Each row below is a small network's average activation on inputs in which a field has the value named, seen along a few directions.
Values that are neighbours, or in one group, have similar rows; names and order tell nothing.
Random noise pushes rows far along 5 fixed directions. That doesn't count. These rows show it; they differ only by the noise:
[ -21  -36 -233   96  256  204  441 -176 -158 -179  120   94  123  -57
  -46 -257  564  134  133  501]
[-100   50 -179  200 -154  167  -74  276  -83  365  -27   35  585  -84
  181  156  -88   17   -4 -218]
[  61 -154  132  214 -444  333 -433  530  -84  -32  -46 -179  340 -153
  113  375  208  -35  -93 -224]
[-263 -268   28   72 -482  480   38  282 -448 -360   68 -118  230 -363
  178   98  607  423  283   91]
[  63  471 -396    6  432 -455  542 -520  256  324   43  701  337  124
  151 -484 -237  151  -35   47]
[-156  226  -96 -234 -133 -225  206   -4  170    7  142  343  344  -80
  387  -22 -121  305  337  120]
[ 298  230  254  -49 -392 -382 -118 -216  236 -499  -52  659 -147 -129
  205 -228  130  401 -210 -359]


Field LOGEN:
lesid: [-311  -59 -253  -49  229  -17  199  -39 -598 -144   49  -94 -248   31
  123 -289   17  287   56  142]
savig: [ 283 -111  104   56  113  282  259 -572  175 -425   22 -238 -474 -115
 -658 -208  563  -96 -185  243]
kov: [ 135   58 -459  612  702  -54  186 -448   -2  766 -178 -122  341   15
 -297 -289 -713 -376 -535 -298]
kene: [-252  217 -271 -244  336 -192  363 -417 -161  566  120  190  -76  393
  -51 -372 -479  -53  -55    5]
lifiv: [-801 -446  243 -674 -422  478  469  -80 -732 -531  207 -249 -572 -253
  269  -18  575  586  801  495]
pibi: [ 171 -158   42  -60  -53  107 -191  156  207 -418   24 -120 -231   36
   18  146  339 -206   31  556]
voni: [-253   38  480 -637 -107 -122  -61   46  -91 -824  177  -65 -973  198
   -2   52  229  127  194  363]
seri: [ 307   69  236 -228  145 -405  -86 -624  447 -333    5  -48 -385   17
 -272  184 -118    1  120  136]
kod: [-201 -272  -13   72 -764  355  -83  110 -249   12 -200  -93   52 -582
 -147   22  198  408  121 -469]
mopeb: [  68  -71  403   54 -542  -37 -548  370  325 -588  -38  -93 -270 -182
  -29  361  212 -158    8 -401]
gofa: [  31  -51  265    9 -188 -221   -6  199  314 -109   58  206  140  -48
  209  132   29  127  285 -322]
digiz: [ 215  -37  326  141   31  -52 -379  -43 -342   -5 -341   68 -573  202
 -235 -119  -45 -100 -629 -387]
tegeg: [   7  105  -91  -93  520 -211   30  309  136  437  106 -508  176  257
  130  246 -699 -276  201  477]
goput: [ 561  -17  185 -234  251 -339 -102  105  514 -361  132  202 -143  231
   56 -149  206 -251   50  456]
LOGEN is arranged as a line.
Which values are neighbours of kene? Give them in the order they are listed.
> lifiv, voni
Which values are neighbours of kov? Give them in the order they are listed.
> seri, tegeg
Which values are neighbours of mopeb? Give them in the order they are listed.
> kod, gofa

Field SONO:
daror: [-111  252   86 -383   24 -466   72 -253  174 -113   89  133  -71   52
  311  -11 -473  242  250   60]
nupa: [  40  104  -27 -176  297   59 -192  269  237  451  -10 -360  188  236
  -79  513 -430 -415  -87  122]
pevog: [ -74   31   62  405 -294   47 -238   81 -235  172 -259  222   49   33
   75 -124  -94   46 -327 -737]
guza: [ 217  -42  134   13   97 -100 -196  164  -51  -80   42 -160 -158  129
    0  -15   42 -218 -153  161]
lon: [-287  -63 -368  -83   62  237  403   -1 -316  215   81   22  164    3
   87 -154  211   73  341  344]
bomor: [ -31  -20   95   61   97  -20  195 -207 -186 -212  -18   38 -286   88
  137 -162  101  189   44   90]
lofo: [-454 -156 -251   55 -276  145  188  191 -335  185    1  -95  386 -462
  175   -8  -84  404  451  -15]
penol: [  54 -105 -234  113  440  197  437 -198  -33   19  132 -178   88  -50
 -146 -156  435 -169  209  674]
bepuf: [ 142  -51   38  105  163  229 -116  194  198   94  205 -180  276   95
 -139  289  193 -379  -91  147]
leme: [  99  167  -89   -4   79  -72  -48 -183  184  299 -113  -19  -31   31
 -155  -58 -365 -214 -257 -167]
maveb: [ -74  -48   83 -187   -2   58    5   74  131 -321  163  118 -142   38
   46  181  337    6  305  336]
zab: [ 257 -124 -124  156  429   69   16  154  358  195   81 -264  198  150
 -182   85  -10 -358  -78  408]
liv: [   4   67  -97 -382  360 -151   65  101  398   73  111 -247  -51  318
 -288  118 -121 -378  149  453]
SONO is arranged as a line.
A walk along SONO starts at liv and steps to its neighbour leme. Put nupa, pevog, guza, zab in the order it reaches them.
> nupa, guza, pevog, zab
Fewest steps between bomor and penol?
> 6
Which values are neighbours of maveb? Give them in the order they are listed.
> lon, bepuf

Field GIL:
les: [  66  247   -2 -408  699 -531  535 -839  299 -137   82  234 -370  303
 -405 -524  -26   95   57  529]
lor: [ 191  325 -162  101  -44 -355 -298 -129  385  347 -254  609   34  205
  -22 -220 -357 -306 -378 -614]
zop: [-156  327  180   25 -308 -365 -143  152  -75  -37 -104  436  -57   82
  448   22 -365  234  -88 -530]
fudo: [  67   21  347 -692 -222 -330 -270  297  651 -503  303  -47  101  -74
  417  558  -12   54  637  494]
kebiv: [ 237 -156  208  162 -633  237    2 -290 -253 -612  -45  414 -213 -431
  -89 -104  752  513 -104 -266]
git: [-257 -172   50  -31 -128  240  -16  -72 -394   37  -64 -321  -48  -83
  -21  170  -78  231  164 -102]
peba: [  80 -208  131  119 -141  -20 -354  556  293 -305  -36 -312   27 -255
   79  194  -59  -43    4   68]
guvud: [-104  191  181 -339  254 -273  121 -113  302  -84  181  -96 -180  212
  253  112 -373  -16  233  393]
feb: [-481    2 -390  230 -310  295  -94  345 -370  916  -56  -19  807 -169
  127  229 -344  -99  213 -553]
kapel: [ 317  215 -199   67  873 -135  109   -6  361  716   22 -159   93  629
  104  145 -537 -635 -210  537]
gep: [ 116   95  276 -140 -524 -194 -371   83  302   -8 -136  -49  -97   91
 -133   99 -555   32 -383 -885]
rimok: [-128   46  -87  -78  -68   13  228  -64 -246   46   39  347 -127   -6
   69 -351  181  176   -1   95]
tul: [ 568  408   13 -245  294 -879   30 -211  822 -162  201  399  -59   27
  174 -143 -434 -209  -33  198]
GIL is arranged as a line.
A walk along GIL starts at gep and steps to its neighbour les. Put zop, fudo, kebiv, kapel in the order it reaches them.
> kapel, zop, kebiv, fudo
Fewest steps between rimok and peba?
> 6
